These are the activations of a small neural network, seen along a few directions. Each row is one input.
Each table varies a few parts of the input and shows all the possible inputs, shuffled.
Descriptions start from the smaller parts, as in this example, which fits no table here: values(3) and (point or line(11) or (line(4) and ring(8))).
Shared parts are said once, and a part with two or three values counts as separate values.
In the rows, zero is written as 128.

Other details of the inputs vary at random and push rows far along three fixed directions, the same in every table; ignore that.

Table:
r1: [143 114 106 110 137 142 155 148 127 156 137 115 136 111 129]
r2: [ 96 130 124 150 111 117 114 110 118  98 133 155 127 111 121]
r3: [106 116 119 155 154  94 125  73  85 149 136 181 133  90 134]
r4: [ 95 127 114 112  77 150 129 155 143  85 149 137 114 108 120]
r5: [106 157 164 190 132 101  99  72 101  81  88 130 123 139 128]
r6: [151 137 120 103 105 140 153 159 160 158 119  76 139 138 126]
r7: [102 131 151 129 108 126 102  99 130 107 144 158 125 126 128]
r8: [132 141 148 135 135 136 124 121 131 130 128 135 133 141 131]
r9: [146 162 153 172 170 126 121 106 111 136  75  54 145 154 128]
r10: [118 122 125  81  89 161 131 173 164 111 164 133 125 131 122]
r11: [132 155 137 128 114 146 124 171 150  91 110  66 116 150 130]
r12: [110 145 140 161 129 108 110 109 114  95 118 134 119 126 135]
r13: [138 118  94  81 103 164 150 203 164 126 145  89 129 125 117]
r14: [142 116 131  92 103 153 132 153 157 135 150 113 124 140 126]
r15: [104 136 143 156 130 107 108  96 105 106 107 143 124 130 127]
r16: [140 138 110 100 114 163 145 198 161 120 124  57 130 144 115]
r17: [120  88 104 129 135  94 133  92 105 140 154 223 128  82 134]
r18: [152 129 125 124 169 120 136 136 114 164 102  90 137 142 132]
r19: [110 112 125 118  95 125 115 115 136 122 167 198 104 117 127]
r20: [154 112 103  97 147 126 146 160 132 158 130 117 129 124 130]
r21: [126 128 111 102 110 148 138 174 151 112 127  96 125 139 117]
r22: [130 129 119 133 148 117 129 122 116 138 115 117 135 132 126]
r23: [121 172 179 142 103 157 103 128 150  79 102  60 129 174 122]
r24: [135 157 157 140 151 132 117 122 128 136 113 105 131 155 132]
r25: [140 105  97  92 105 149 155 190 158 119 158 133 121 113 128]
r26: [107 161 166 191 126 111  97  83 109  74  93 119 120 137 136]
r27: [146 134 122 134 154 136 149 137 117 153 114  85 141 130 128]
r28: [121 109 103 115 136 124 144 131 117 152 149 150 129  97 129]
r29: [101 108 110 127  99 130 136 119 123 110 155 179 124  89 126]
r30: [170 104 107 127 205 105 153 108  99 212 114 124 154 121 136]
r31: [108 113 117 110  83 143 133 157 144  89 139 150 120 122 118]
r32: [125 163 159 187 156 117 109  85 105 113  79  81 140 146 127]
r33: [140 167 172 169 141 128 106  94 121 124  95  90 118 173 131]
r34: [116 117 127 121 112 122 120 115 132 131 161 195 111 117 130]
r35: [124 132 124 133 138 122 123 123 122 125 114 115 130 132 125]
r36: [121 114 101 100  86 159 146 182 161 102 151 124 128 116 114]
r37: [157 127 141 110 155 128 126 125 131 175 127  94 131 149 134]
r38: [151 130 105  98 133 155 149 189 152 144 126  66 135 136 121]
r39: [109 106 127 110  91 124 112 110 136 124 169 191 110 114 128]
r40: [108 128 125 122  78 140 124 149 147  69 133 142 114 124 120]
r41: [161 128 115 131 171 131 150 142 121 171 111  82 150 134 127]
r42: [ 91 107 106  93  58 146 125 167 152  74 157 171 109 110 117]
r43: [141 167 157 169 161 127 116 105 113 120  68  52 139 167 127]
r44: [ 94 158 158 188 119 110  98  74 105  71  92 128 129 142 122]
r45: [127 109 103 106 129 127 135 139 130 140 137 143 130 115 125]
r46: [102 132 144 128 110 129 111 112 131 108 149 173 125 123 128]
r47: [141  85  95 123 171  98 145  93  99 186 144 191 145  92 135]
r48: [156 124 121  98 148 140 143 158 141 171 144 130 128 138 132]
r49: [105 105 108 117 105 110 125 126 126 107 153 193 115  98 125]
r50: [132 100 113 146 162  86 132  81  91 157 135 198 136  96 136]
r51: [115 121 148 127 108 127 110  97 131 119 145 155 129 125 129]
r52: [126 142 130 129 115 112 129 113 135 156 116 113 135 127 132]
r53: [154 118 133 137 180 109 134  92 105 190 134 169 140 124 141]
r54: [ 96 170 176 155  83 152  99 120 145  52 115 112 123 158 121]
r55: [133 139 127 129 110 143 135 167 147  94 125  97 122 137 129]
r56: [142 126 136 101  99 156 129 153 157 128 143 106 118 150 125]
r57: [ 93 127 131 156 108 121 123  96 111  97 133 163 124 103 125]
r58: [125 116 113 121 128 119 133 143 131 124 144 148 119 110 134]
r59: [105 167 162 174  98 133 103 122 134  48  99  95 114 147 129]
r60: [161 123 137 102 162 132 131 133 134 184 130  89 139 145 134]
r61: [139 136 120 125 151 135 142 141 121 150 118  83 133 127 129]
r62: [148 114 104 103 144 122 146 158 130 150 133 123 129 124 128]
r63: [112 118 110 102  85 136 129 165 150  88 146 146 112 118 121]
r64: [165 100 124 126 178 105 136  83 104 213 142 167 133 122 141]
r65: [121 132 154 158 143 100 100  61 104 146 127 166 116 133 136]
r66: [153 127 120 121 169 120 140 141 113 166 106  92 139 142 131]
r67: [171 137 139 124 167 135 141 134 130 178 120 102 131 154 134]
r68: [107 119 128 142 111 117 122 111 114 101 126 165 127 119 125]
r69: [153 106 107 100 142 136 151 157 129 160 126 119 137 127 129]
r70: [102 130 150 135 104 131 110  99 129 101 146 171 132 123 128]
r71: [156  92 103 112 170 112 152 124 107 188 132 154 144 109 136]
r72: [136 146 139 153 157 112 120 119 115 128 105  98 126 136 139]
Each input here is: values(2) and (point or ring(11) or (line(4) and line(6))).
Q: Changing only the values(2) part turns r5 into r49. The same change can be made to r71. Which row results?
A: r18
Q: Changing only the values(2) part turns r12 into r55. The same change can be made to r4. Which row results?
A: r1
Q: Start at r43 and move only the line(4) part, one step at a time. The first step leads to r47. Which rows follow, in order?
A: r30, r44
Q: Which other rows does r18 become when the line(6) part takes its other values? List them by row number.
A: r35, r38, r61, r63, r72

Table:
r73: [145 138 126 100  76 177 162 172 160 107 113  47 152 126 115]
r74: [145  88  81 107 169 151 156 149 124 161 152 175 155 110 126]
r75: [ 91 131 132 131  46 175 153 143 148  46 146 130 132 117 107]
r76: [123 101 120 140 127 149 161 121 102 130 148 185 144 100 122]
r77: [105 160 167 193 186 120 109  75  63 126 105 128 142 119 132]
r78: [187  86 141  65 188 137 120 111 131 236 166 123 138 153 137]
r79: [159  65 129  74 144 135 122 102 135 214 219 200 107 113 152]
r80: [124 100  83  71  58 159 158 174 166 126 134 120 117 114 110]
r81: [172 167 166 175 183 107 127 108  99 115  48  65 135 184 150]
r82: [134 107 124 142 190 105 126 119 105 140 125 182 135 104 132]
r83: [ 98 118 124 132  97 126 121  88 125 105 126 145 166  95 114]
r84: [110 116 131 116  49 131 128 170 159  35 124 148  90 142 119]
r85: [111 116 113 133 118 113 133 118 130 156 142 123 135  94 148]
r86: [ 89 162 155 173  99 165 124 144 127  56 139 109 116 131 122]
r87: [ 89 162 191 171 119  95  83  25 120 128 126 229 147 147 131]
r88: [ 75 134 109 115  43 144 117 147 163  72 146 126  93 109 120]
r89: [189 148 150 153 197 142 150 147 115 146  63  68 140 162 141]
r90: [185 152 138 139 168 108 140 144 108 169  56  32 133 188 128]
r91: [105 165 130 151  70 121 108 128 143  77 102  91  91 151 111]
r92: [ 80 139 111  98  55 130 109 164 158  70 122 107  98 143 104]
r93: [108 142 147 134 109 110 104 154 144  53 102 100 104 157 116]
r94: [167 124 116 119 171 118 136 155 124 133  96 104 147 163 138]
r95: [151 106 101 101 177 101 137 153 106 153 142 164 123 111 154]
r96: [118  93  84  87  50 153 153 187 179 127 172 131 127  89 122]
r97: [127 147 158 178 200  99 103  92  80 120  94 151 123 116 146]
r98: [ 88 141 150 163 129 101  98  82 111 124  93  94 151 124 127]
r99: [142 155 122  97 108 137 121 211 159 101  94  25 118 185 106]
r100: [ 92 145 138 162  88  97 109  75 101  96  87 142 104 142 120]
r101: [113  77  57  48  63 133 150 184 160 135 161 169 114 112 105]
r102: [145 135 129 143 175 139 155 108 109 157 108  74 177 139 117]
r103: [ 99 151 143 166 148  90  90  56 100 135  73  99 133 128 121]
r104: [107 197 221 185 100 124  97  53 133 101  94 156 131 179 130]
r105: [135 147 132 171 183 140 132 119 111 127 124 120 129 126 144]
r106: [158  98  87  89 155 132 173 143 133 205 165 113 156  73 142]
r107: [ 86 119 121 154 112 126 141  94 115 103 177 181 129  78 130]
r108: [133 173 174 122 151 124 112 103 148 170 132 141 146 164 127]
r109: [126  77  83 114 126 148 164 133 116 134 173 237 134  81 131]
r110: [138 132 103  67 108 173 155 199 159 142 142  48 147 107 123]
r111: [143  90  99 111 144  89 141 143 128 140 158 177 100 104 145]
r112: [142  82  80  89 130  96 137 147 122 166 138 169 134 126 118]
r113: [159 163 138 142 119 199 156 204 154 103 119  27 133 159 111]
r114: [118 162 154 164 123 145 114 158 143  50 113 108 101 141 138]
r115: [179 127 103  87 185 105 142 181 112 204 108  61 125 149 135]
r116: [116 113 124 147 147 144 141 118 100 130 133 158 161 119 115]
r117: [100 137 126 139  58 169 145 146 158  56 163 125 124 107 107]
r118: [105 132 152 173 111 106 120  66 104 127  84 118 146 118 136]
r119: [ 96 132 113 114  52 120 110 170 154  60 152 143  83 128 124]
r120: [155  85  73 123 159 145 161 145 125 165 180 204 133  80 135]
r121: [201 129 183 133 177 144 109  90 130 204 130  68 120 183 142]
r122: [102 141 144 155 136 110 111  73 106 121 108 107 163 102 119]
r123: [164 130 125 135 206  94 127 132 102 154  99 106 143 151 144]
r124: [ 93 140 132 183 100  93  95  46 111 109 106 156 109 104 118]
r125: [210  79 149  77 168 150 143 105 131 234 148 120 131 163 144]
r126: [ 80 128 192 121  29 163  58  81 160  30 156 169 102 173 112]
r127: [111 151 149 130 113 113 103 159 133  58 102  95  91 152 128]
r128: [ 98 127 151 197 158  92  92  52  87  81 100 219 133 113 130]
r129: [100 133 126  70  43 164 136 179 200 123 223 216 108 117 136]
r130: [125 100  96  95 153 139 166 139 113 170 176 148 149  80 129]
r131: [118  95  76  84  34 132 136 200 169  85 184 185  89 107 110]
r132: [107 104 112 126 117 112 126 102 124 150 116 136 162 108 127]
r133: [162 107 120 153 166  75 130 104 110 148 122 163 109 118 138]
r134: [129  97  76  80 150  92 139 134 104 204 143 158 112  99 133]
r135: [112 112 171  98 111 137  77  80 123 131 182 183  97 130 135]
r136: [135 162 126 122 138 191 135 204 161  84 110  39 133 169 112]
r137: [206 108 104 126 208 128 163 163 124 193 124 128 134 114 143]
r138: [103 158 136 166 128  88 105  86 106 123 101 107  97 140 135]
r139: [119 100 120 128 121  90 116 119 124  97 119 177 118 130 123]
r140: [178 133  98  74 128 159 161 246 176 111 140  62 112 155 146]
r141: [ 71 106 118 136 113  88 107  74  96 142 144 193 135  67 144]
r142: [178 162 142 159 166 139 145 118 124 172  87   8 162 136 127]
r143: [148 102  81  81 180 107 145 125 107 232 126 115 134  95 135]
r144: [131 233 211 133 125 163  99 152 166 119  96  35 126 209 128]
r145: [124  91 104 119 169 136 153 136  99 168 165 176 154  92 120]
r146: [114 178 199 195 125 100  90  36 126 141 132 197 126 146 140]
r147: [139 169 129 117 145 194 136 210 152  92 111  35 124 162 127]
r148: [181 130 115 137 162 115 139 154 128 135 117 114 125 142 147]
r149: [ 87 119 131 156 146 115 130  72  99 119 147 164 155  94 115]
r150: [ 98 123 117 135 106 110 107  80 122 121  96 132 134 121 113]
Q: What is each input in this table made of?
A: ring(6) and (values(2) or ring(11))
Q: Changing only the ring(6) part turns r133 into r127. The same change can be made to r96. Which row results?
A: r141
Q: Changing only the ring(6) part turns r137 into r97. The same change can be made to r146. Which row results?
A: r144
Q: List by row number the other rows that have the ring(6) part in common with r86.
A: r79, r85, r88, r105, r106, r107, r111, r114, r119, r129, r138, r140
Q: Start at r89 and move only the ring(11) part, one step at a time. The first step leads to r81. Which rows follow, in order?
A: r84, r90, r100, r80, r118, r73, r75, r76, r109
Q: Which other rows does r146 become when the values(2) part takes its other values? List them by row number.
A: r121
Q: Which other rows does r87 become when the values(2) part takes its other values? List them by row number.
A: r126

Table:
r151: [132 132 149 158 165 117 123  81  99 157 124 139 137 127 135]
r152: [165 100 109  95 178 126 147 143 119 192 142 139 132 128 136]
r153: [144 129 124 135 179 109 130 126 112 160 122 134 135 127 139]
r154: [158 108 101 113 172 113 153 144 119 183 145 160 132 106 142]
r155: [141 146 152 121 123 153 128 136 142 126 105  76 142 164 122]
r156: [108 110 123 121 107 136 124 116 127 120 164 181 125 105 123]
r157: [ 86 147 142 167 104 117 104  89 114  86 103 127 132 125 118]
r158: [136  96 103 107 153 109 135 127 112 155 142 161 127 105 136]
r159: [142 126 132 143 167 118 135 108 106 161 118 104 142 120 136]
r160: [115 152 131 138  91 147 131 149 146  91 104  74 128 138 116]
r161: [138 117  98  99 113 133 144 173 142 130 121 102 126 131 119]
r162: [141 152 136 148 154 126 132 121 116 145  83  53 147 147 121]
r163: [117 149 161 180 145 118 109  69 102 125 114 139 129 129 135]
r164: [112 110 118 138 139  98 125 104 106 132 154 211 123  96 138]
r165: [177 115 125 120 170 117 146 123 123 189 115 125 139 140 138]
r166: [118 102 123 115 103 122 120 120 137 115 149 191 123 121 126]
r167: [114 101 120 133 137 106 115  94 108 136 155 212 119 105 134]
r168: [154 119 108 126 174 105 139 127 110 178 101 103 141 132 131]
r169: [115 149 137 134 112 134 117 151 138  85 123 120 116 139 125]
r170: [113 142 140  96  98 123 103 116 146 163 155 118 112 134 134]
r171: [119 117 124  77 104 111 113 134 154 169 172 150  99 120 134]
r172: [113 112  98  92  93 146 146 163 145 121 139 123 134 114 115]
r173: [167 120 128 126 182 120 140 128 112 182 124 116 131 142 139]
r174: [129 109 106 103 106 136 138 169 143 112 147 131 115 118 129]
r175: [142 111 122  99 112 147 142 145 147 145 144 133 141 129 121]
r176: [120 148 127 119 100 140 125 165 144  88  95  70 120 155 115]
r177: [102 140 151 171 147 105 103  64  91 113 107 135 134 117 133]
r178: [117 127 126 125 112 139 126 139 133 107 133 110 129 118 123]
r179: [144 144 144 123 105 157 136 147 154 120 116  87 135 153 124]
r180: [163 118  99 107 158 134 162 152 130 185 117  77 148 126 126]
r181: [115 158 154 178 152 114 116  85 105 122 110 132 134 123 136]
r182: [152 117 122  93 107 148 139 171 158 126 131 114 126 150 120]
r183: [125 112 106 107  98 137 137 166 146 105 146 139 111 112 129]
r184: [128 123 100 102  87 142 145 181 154 107 125 109 116 127 119]
r185: [153 150 163 149 153 132 127 105 122 150  94  75 149 163 130]
r186: [140 110 115 104 127 138 134 154 137 136 151 146 118 127 126]
r187: [112 155 154 172 154 113 111  86 103 120 111 129 138 126 131]
r188: [ 96 145 152 158  87 130 101 109 130  63 131 163 101 132 127]
r189: [121 108 102 105  93 134 135 162 147  96 154 148 110 111 127]
r190: [130 129 123  95 100 175 137 182 163 113 149  97 126 141 119]
r191: [130 112 103 107 123 127 141 155 138 127 160 171 119 109 132]
r192: [120 123 150 149 138  99 106  71 105 125 114 177 130 134 131]
r193: [ 89 163 157 175 108 127 105  96 123  69 123 138 122 127 126]
r194: [126 148 124 128  98 138 129 162 147  88 100  71 117 152 117]
r195: [149  98  93 111 156 105 151 135 113 179 127 138 135 112 131]
r196: [142 171 157 155 165 138 131 134 123 136  95  52 142 157 132]
r197: [125 150 137 134 109 152 128 150 145  94 117  68 125 140 123]
r198: [158 123 136 125 163 129 136 112 124 179 116 111 153 141 132]
r199: [159 114 107 103 183 117 148 149 117 182 134 134 138 123 138]
r200: [118 101 102 104 109 126 129 152 137 112 153 161 117 107 129]
r201: [120 115 122 122 112 141 133 124 133 126 159 163 123 111 126]
r202: [115 136 152 156 150 121 111  78 101 132 122 145 134 128 130]
r203: [100 105 110 117  88 121 118 137 133  84 155 179 110 101 124]
r204: [111 100 121 121  85 118 121 107 136 101 159 217 116 110 126]
r205: [ 91 150 146 168 101 118 112  93 115  86 102 117 130 128 119]
r206: [154 142 148 124 125 141 130 149 146 123 105  82 129 171 126]
r207: [117 143 130 119  99 161 125 167 153  87 124  74 126 139 120]
r208: [119 132 138 168 150 107 120  77  98 136 117 139 134 107 137]
r209: [161 117 121 125 168 122 139 126 118 168 133 134 125 133 136]
r210: [132 150 158 147 115 142 120 110 137 110 109  99 136 155 124]
r211: [ 85 164 162 167 117 127 100  96 117  73 114 132 128 131 126]
r212: [ 97 121 118 121 109 134 126 133 134 107 161 179 129  99 126]
Q: What is each input in this table made of?
A: values(2) and (point or (line(5) and line(6)))
Q: Changing only the values(2) part turns r201 into r209. The same change can be made to r162. Which row results?
A: r161
Q: Which other rows does r167 become when the values(2) part takes its other values? List them by row number.
A: r190
